A small network was shown many inputs. Here are its activations along a few directions, one row for each input.
Each table varies a few parts of the input and shows all the possible inputs, shuffled.
A made-up example of a description, with smaller parts first: one of 2 separate values, together with either a single point or one of 9 places around a ring or (one of 4 places along a line, together with one of 5 places around a ring).
Shared parts are said once, and a part with two or three values counts as separate values.

Other details of the inputs shift rows strongly along two fixed directions, in all tables alike. That doesn't count.

Table:
R1: [-37 10 -25 56 37 32 4 2 0 11 -81 -35]
R2: [9 20 43 39 -30 -3 -14 12 -3 -17 -2 -26]
R3: [0 -50 -54 -6 51 37 14 -10 12 33 -58 11]
R4: [-11 -53 -21 -7 50 6 1 -26 -10 46 -67 9]
R5: [-15 37 8 17 -22 24 16 11 14 -46 5 -25]
R6: [8 -26 16 -34 2 -22 -11 -6 -14 4 25 16]
R7: [-16 38 35 25 -17 -10 -4 8 4 -18 6 -30]
R8: [0 -7 -21 -32 3 2 8 -9 11 -3 43 20]
R9: [10 6 -24 -33 -9 -2 13 -9 12 4 32 31]
R10: [15 29 43 39 -34 -4 -3 15 -11 -16 -9 -15]
R11: [19 -23 -18 -34 2 9 1 10 8 -9 35 19]
R12: [-18 38 11 30 -12 4 -9 22 -4 -31 12 -27]
R13: [9 4 -26 -24 -8 -23 -2 -2 -9 8 30 28]
R14: [-20 33 38 26 -10 -6 2 11 -5 -22 10 -31]
R15: [29 -9 -21 -35 -9 5 5 9 9 -2 24 31]
R16: [17 -12 12 -35 -10 -25 -7 -6 -13 10 14 29]
R17: [23 -32 12 -13 -7 -23 -6 -10 -19 12 31 15]
R18: [-6 26 47 17 -21 -2 -19 15 1 -24 -7 -25]
R19: [0 -18 -2 -29 -3 -30 14 -17 -13 1 28 10]
R20: [4 -2 -24 -33 -5 -2 2 -11 20 2 39 20]
R21: [-18 -28 -56 7 53 7 -10 -21 5 57 -47 10]
R22: [7 11 41 36 -32 -1 2 11 -15 -31 -7 -29]
R23: [-16 7 -16 49 37 59 -5 15 30 14 -82 -30]
R24: [7 0 1 -27 -6 -33 9 -13 -10 16 27 23]
Description of these inputs: one of 4 places along a line, together with one of 6 places along a line.
Q: Changing only the place on the line of 4 turns R6 into R16. The same change can be made to R14. Which row results?
A: R24
Q: A walk changes only the place on the line of 6. It starts at R2 and steps to R18. List the rest of the walk in order.
A: R7, R21, R20, R23
Q: A walk changes only the place on the line of 6. It starts at R22 and steps to R4. List the rest of the walk in order.
A: R19, R1, R5, R3

Table:
R25: [0 18 12 10 -8 17 -1 16 10 -17 -15 -11]
R26: [9 -21 -6 -3 11 -8 -6 -11 -4 25 -11 13]
R27: [12 -11 19 -45 -31 -31 -2 1 -10 -35 76 8]
R28: [2 17 6 22 -7 15 0 14 5 -14 -6 -14]
R29: [-5 -13 -29 -8 18 1 -4 -5 0 17 -2 11]
R30: [-3 -12 -27 -8 20 1 3 -9 3 19 0 9]
R31: [-13 25 5 13 -5 16 6 6 10 -17 -6 -14]
R32: [-13 21 16 20 -6 -3 7 3 -8 -12 -10 -16]
R33: [7 -20 -24 -7 13 5 -5 -1 -1 16 -7 14]
R34: [-10 21 18 23 -6 -3 -7 4 0 -6 -7 -16]
R35: [-12 23 3 19 -6 12 6 7 10 -14 -2 -17]
R36: [8 -22 -11 -4 8 -8 0 -12 -10 21 -13 10]
R37: [0 16 7 20 -11 16 5 11 9 -15 -7 -14]
R38: [-3 -12 -4 -10 18 -8 -6 -13 -1 30 -7 12]
R39: [26 -2 18 -38 -42 -37 6 2 -17 -26 66 22]
R40: [2 17 29 19 -9 5 -8 9 0 -2 -13 -11]
R41: [-4 -2 25 16 -4 11 -3 10 -3 -21 -11 -23]
R42: [6 -17 -19 -14 12 10 7 -10 6 13 -9 16]
R43: [-4 -15 -15 -6 14 -12 1 -15 -8 22 -9 7]
R44: [-4 -11 -21 -20 19 3 1 -7 9 16 -8 13]
Q: Changing only one part turns R32 into R39. The same change can be made to R44. Which row results?
A: R25
Q: What is each input in this table made of?
A: one of 2 separate values, together with either a single point or one of 4 places along a line or one of 5 places along a line
Q: Change only the choice among 2 separate values in R40. List by row number the other rows that result.
A: R38
Q: A walk changes only the place on the line of 5. It starts at R29 and steps to R30. List the rest of the walk in order.
A: R35, R31, R44
